A small network was shown many inputs. Here are its activations along a few directions, one row for each input.
Each table varies a few parts of the input and shows all the possible inputs, shuffled.
A made-up example of a description, with smaller parts first: line(4) and (point or ring(9) or (values(3) and ring(8))).
Shared parts are said once, and a part with two or three values counts as separate values.

A family of inputs:
row 1: [ 0.99  3.82 -2.14  4.08  3.48  1.15  5.24  0.35  2.05 -2.34 -2.76  3.48]
row 2: [-0.91 -0.21  4.28  1.88 -0.66  4.00  1.40  1.12  2.24  1.22  0.60  4.91]
row 3: [-2.07 -2.95 -3.17 -1.73 -4.65 -0.34 -3.60 -3.95 -3.36 -1.96 -4.57 -0.98]
row 4: [-0.32 -7.41  2.17 -2.13  1.33 -0.63  5.27 -5.82 -4.81  4.26  1.67 -3.01]
row 5: [ 0.09 -5.78  3.68  0.20  1.48  4.94 -0.81 -1.80  1.21 -4.52 -0.57  3.48]
row 6: [ 2.25 -5.26  3.93 -5.27  1.76  1.71 -4.50  0.70  2.28 -0.53 -2.77 -0.52]
row 7: [-3.33 -3.20 -5.16 -2.41 -1.59  1.70  1.40 -2.21  1.94 -4.25 -1.76 -3.25]
row 8: [-0.45 -5.96  1.60 -0.77 -0.08 -2.08  5.24 -4.33 -3.76  6.27  4.08 -1.55]
row 9: [-1.56  4.09 -4.16  1.51 -3.26 -1.37  3.41 -0.77  3.40 -2.59  0.98 -2.18]
row 10: [-0.69  0.00  1.80  0.47 -1.36 -3.76 -5.33  3.89 -0.80  2.34 -1.19 -1.99]
row 11: [-0.56  3.79 -2.41  4.06 -2.63 -2.73 -3.70 -1.33 -0.60  1.57 -0.60 -2.92]
row 12: [-1.73 -2.08 -4.10  0.96 -4.86 -1.37 -4.35 -1.42 -2.51 -0.86 -1.53 -0.38]
row 13: [-4.47 -3.03 -1.91  1.58  2.74  1.35  1.83 -0.31  3.29 -2.63 -0.80  2.79]
row 14: [ 2.58 -1.02  1.52  2.65  1.18 -3.14  5.78 -3.01 -2.90  6.50  5.21 -1.71]
row 15: [-3.06 -0.44 -2.00  3.87  0.89  1.51  4.15  2.00  3.38 -1.36  1.09  2.34]
row 16: [-2.83  0.43 -2.13 -5.66  3.58  2.68 -3.38  1.55 -2.44 -0.17  3.08  0.16]
row 17: [ 2.66 -0.41  3.88 -2.23 -1.12 -0.59 -3.47  2.87  3.50  2.38  0.20  1.64]
row 18: [ 2.04 -3.47  4.39 -4.44 -2.29 -0.36 -2.57  1.93  2.14 -1.22 -0.05  1.57]
row 19: [-2.81  2.90 -0.59  3.24  2.26  0.02  3.39 -0.24  4.80 -1.30 -0.30  2.87]
row 20: [-3.64 -4.71 -1.91 -1.33  2.41  2.64  2.14 -1.69  2.50 -4.91 -2.55  3.16]
row 21: [ 0.64  5.79 -2.16 -2.21  1.77  1.26  0.64  2.67 -4.31 -1.19  3.00  1.46]
row 22: [-1.26 -1.62 -2.62 -5.14  5.24  3.53 -3.44  0.19 -4.05 -3.38  1.93 -1.47]
row 23: [-1.72 -3.84  3.49  0.02  1.68  4.75 -2.01 -0.35  3.68  1.11 -0.43  4.58]
row 24: [ 7.63  2.86  3.93  0.85  0.66 -0.04 -0.19  3.31  1.37 -0.66 -1.42 -0.36]
row 25: [ 0.42 -3.41  1.17  1.10  2.02 -2.84  2.40 -3.78 -1.32  8.39  5.75 -1.20]
row 26: [-2.75 -1.98 -7.15 -0.67 -1.98  1.28  1.99  0.25  1.70 -0.58 -1.06 -1.33]
row 27: [ 2.35  2.22  0.83  1.53 -1.42 -4.18 -2.72  4.70 -2.43  1.41 -1.76 -1.21]
row 28: [ 3.17  3.58  5.38  3.59  1.00  2.86  1.76 -0.86  2.57 -2.60 -0.21  3.77]
row 29: [-0.03  2.51  5.28  1.88  0.22  3.63  2.66  0.92  2.39  0.80 -0.62  4.33]
row 30: [-0.87  3.15 -2.54 -3.66  0.74  1.32 -2.22  2.33 -2.94 -1.24  4.92  2.93]
row 31: [-1.23 -3.14  2.63 -0.13 -2.75 -3.61 -4.09  3.46 -2.74 -2.73 -0.77 -2.99]
row 32: [ 3.09  7.17 -1.07 -0.97  3.14  0.67 -0.03  0.96 -3.44 -4.37  4.09 -0.65]
row 33: [ 3.55  4.26  2.22  1.61  0.27 -3.50 -1.63  3.95 -3.25  0.30 -3.92 -3.06]
row 34: [-3.70  1.73 -5.02  0.61 -1.59 -0.34  1.12 -0.50  3.80  0.80  0.50 -2.23]
row 35: [ 0.21  6.54 -1.24  1.48 -2.07 -2.05 -2.06 -2.94 -1.07  2.43 -4.54 -2.93]
row 36: [-2.05  1.56 -3.63  1.42 -4.78 -0.90 -2.84  0.36 -2.05  3.62 -1.98 -0.67]
row 37: [ 5.27  1.80  3.88 -1.91 -1.75 -1.80 -2.03  2.47  3.17 -0.13  0.70  2.85]
row 38: [ 3.78  1.23  2.46  1.14  3.15 -3.49  4.95 -6.37 -1.83  7.22  2.60 -2.01]
row 39: [ 1.01  5.63 -4.98  1.93 -1.35  0.30  5.04 -0.72  2.34 -0.99 -2.17 -3.47]
row 40: [ 0.35 -5.15  1.58 -0.98 -0.80 -2.17 -4.85  2.45 -3.13 -4.11 -2.10 -4.26]
- Describe the family of inputs behind these rows. => line(5) and (values(2) or ring(6))
- The inputs of row 28 and row 23 match in every part but the line(5) part. If row 32 is changed in the same way as row 28 into row 23, which row does it become? => row 16
- The inputs of row 1 and row 13 match in every part but the line(5) part. If row 35 is changed in the same way as row 1 into row 13, which row does it become? => row 12
- Change only the ring(6) part in row 10. List by row number the other rows that result. => row 2, row 15, row 17, row 34, row 36
- List by row number the other rows that have the line(5) part in common with row 6. => row 3, row 4, row 5, row 7, row 20, row 22, row 40
- List by row number the other rows that have the line(5) part in common with row 37. => row 9, row 11, row 14, row 19, row 21, row 27, row 29
- Change only the values(2) part in row 16. List by row number the other rows that result. => row 8

A family of inputs:
row 41: [ 1.61 -2.92  3.44 -1.97  0.10 -3.29 -1.16  0.26 -1.97  3.78 -0.40 -1.41]
row 42: [ 0.69 -7.82 -0.68  0.38 -0.05 -1.21  2.61 -2.84 -2.36  2.16  2.59 -0.02]
row 43: [ 3.88  1.61  5.09 -0.74 -1.82 -1.03 -1.26  0.41 -2.62  2.39  0.59  0.15]
row 44: [-2.51  5.19 -4.02  2.07 -3.94 -2.32 -3.60  4.93  4.71 -5.08 -6.19 -1.59]
row 45: [ 3.83 -0.79  4.50 -1.21 -0.38 -0.87 -0.29  1.91 -3.62  3.22  1.11 -2.35]
row 46: [ 1.72 -0.10  3.58  2.35  2.66  7.28  5.91 -1.40  9.16 -4.62 -0.72  7.28]
row 47: [-4.11  3.86 -4.26 -0.84  1.08  2.98 -4.78  5.33  3.31 -1.90 -3.96  0.02]
row 48: [-1.85  4.88 -4.87  2.08 -4.50  1.76 -4.19  3.55  2.91 -4.19 -6.38 -0.15]
row 49: [-3.16 -4.63 -0.33  1.52 -0.10 -1.18  3.67 -5.24 -2.23  2.27  2.26  1.47]
row 50: [-0.62  1.21 -0.40 -0.68  0.75  0.42  5.06 -5.67 -2.61  2.04  2.07 -2.23]
row 51: [ 0.51 -6.42 -1.49  0.78  1.62 -1.25  4.57 -3.38 -2.21  0.85  1.77 -1.18]
row 52: [-3.79 -0.18 -1.11 -2.01  2.05  2.10 -6.71  5.01 -0.30 -7.43 -2.44  1.27]
row 53: [ 1.97  3.71 -0.64  1.35  1.93 -0.96  2.42 -5.01 -0.06  1.81  3.80 -1.39]
row 54: [ 0.18 -6.02  1.82  0.18  1.62 -4.20 -0.04 -1.74 -1.05  3.76  0.09 -1.32]
row 55: [ 1.39  2.92  3.10 -2.20 -2.42 -0.16  1.44  0.36 -1.08  3.51  4.03 -0.32]
row 56: [ 1.83  3.97 -0.35  1.25  0.52 -1.18  3.54 -0.09 -0.49  2.67  5.18  0.59]
row 57: [-1.57  1.53 -3.37 -2.32  0.88  3.13 -7.21  3.61  0.50 -5.24 -3.41  1.16]
- Describe the family of inputs behind these rows. => point or line(5) or ring(11)

A family of inputs:
row 58: [ 0.69  2.82  1.52  1.43  1.01  1.68  1.16  1.55  3.06 -0.95 -0.45  2.19]
row 59: [ 1.58 -5.44  4.11  1.16  2.75 -1.94  9.23 -8.14 -2.97  7.72  5.72  0.79]
row 60: [-2.10 -1.84 -0.38 -0.26  1.10  3.06 -0.08  0.63  2.41 -2.92 -0.75  1.63]
row 61: [ 0.29  3.24 -0.52  1.22  1.12  1.69  1.60  0.51  2.00 -1.83 -0.53  1.44]
row 62: [ 1.20  3.01 -0.09 -0.50 -1.64 -1.37 -2.42  1.96 -1.13 -0.37 -0.98 -0.59]
row 63: [ 2.71 -5.22  4.40 -0.30  0.80 -4.89  4.49 -6.71 -6.55  9.31  5.34 -2.09]
row 64: [ 0.21  1.93 -1.90 -0.87 -1.05 -1.21 -2.80  2.00 -0.98 -0.31 -0.60 -1.68]
row 65: [-1.15 -0.79 -1.13 -1.64 -1.56 -0.09 -3.54  2.07 -0.85 -1.17 -1.05 -1.97]
row 66: [ 2.47  2.99  1.15 -0.69 -0.89 -1.16 -2.75  2.12  0.05  0.69 -1.79 -0.36]
row 67: [-2.09 -0.94 -1.68 -0.14  0.84  2.36  0.56  0.68  2.19 -2.74 -0.83  1.31]
row 68: [-0.35  0.01 -1.79 -0.40 -1.46 -1.30 -3.07  1.74 -1.06 -1.18 -1.35 -1.81]
row 69: [-1.00  1.76 -1.94  1.53 -0.42  2.10  1.41  0.01  2.24 -1.87 -0.86  1.06]
row 70: [-2.00  0.51 -1.70  1.09  0.46  1.28  0.40  0.02  2.55 -2.32 -0.68  1.08]
row 71: [-0.46 -2.05 -0.03 -1.62 -1.04 -0.22 -4.20  1.57 -0.94 -2.06 -1.18 -0.98]
- Describe the family of inputs behind these rows. => values(2) and (point or line(6))
- List by row number the other rows that have the values(2) part in common with row 69. => row 58, row 59, row 60, row 61, row 67, row 70

A family of inputs:
row 72: [-0.61 -6.53  2.31 -2.99 -0.41  3.03 -3.34  2.36  0.95 -3.07 -2.03 -0.27]
row 73: [-4.02 -4.91 -5.38 -1.31 -1.78  0.48 -1.81 -3.07 -0.79 -3.60 -1.10 -2.97]
row 74: [ 1.01  2.62 -0.26 -0.58 -4.12 -2.85 -7.70  4.58 -4.13  1.97 -1.80 -2.60]
row 75: [-0.78  6.48 -3.59 -1.03 -0.73  1.65 -3.78  5.53  3.57 -3.88 -3.15  1.65]
row 76: [-3.65  1.15 -2.73  4.17  0.86  2.43  6.42 -4.16  2.68 -1.36  1.55  1.29]
row 77: [ 1.32 -7.15  3.97 -1.56  0.01 -0.46 -3.71  1.42 -3.71  0.88  0.76 -0.04]
row 78: [ 1.06  1.95 -2.77 -1.03 -2.95 -0.63 -6.37  3.83 -0.25 -3.45 -4.54 -1.76]
row 79: [ 4.04 -1.39  5.37  0.80  3.50  0.12  3.94 -0.99  3.11  3.34  2.85  1.99]
row 80: [-2.23 -5.64 -3.57 -0.25 -2.58 -2.42 -1.32 -2.18 -4.67  1.58  0.69 -3.12]
row 81: [ 3.30 -3.09  5.78 -2.49  2.92 -1.16  0.10  0.00 -2.54  4.62  3.99 -1.04]
row 82: [ 4.74  8.25  2.09  2.20 -0.70 -2.46  2.10 -1.04  0.72  2.62 -0.32  0.46]
row 83: [-0.22 -0.31  3.99  1.85  4.24  4.24  3.38 -1.09  3.25 -1.36  1.39  5.20]
row 84: [-1.35  0.72 -0.45  1.93 -0.85 -1.99  7.31 -6.61 -0.02  2.97  2.35  0.10]
row 85: [-0.19 -2.40 -1.45 -0.35  0.50 -4.04  4.20 -4.48 -4.49  4.79  2.00 -3.06]
row 86: [ 3.80  5.22  1.82 -0.08 -2.64 -3.58 -1.50  1.33 -5.23  4.08  0.37 -0.96]
row 87: [-6.01 -0.91 -5.61 -1.16 -0.71  3.24  2.44 -1.54  2.36 -3.73 -1.70  1.17]
row 88: [ 0.91  8.49 -0.12  4.66  0.91  0.12  0.55  2.82  3.90 -2.58 -0.26  1.40]
row 89: [-1.14 -2.54  0.61 -2.75  4.53  4.29 -0.91  3.30  5.28 -3.82 -1.04  2.57]
- Describe the family of inputs behind these rows. => values(3) and ring(6)
- The inputs of row 80 and row 87 match in every part but the ring(6) part. If row 77 is changed in the same way as row 80 into row 87, which row does it become? => row 89
- A walk changes only the ring(6) part. It starts at row 74 and steps to row 78. List the rest of the walk in order. => row 75, row 88, row 82, row 86
- Change only the values(3) part in row 83. List by row number the other rows that result. => row 76, row 88
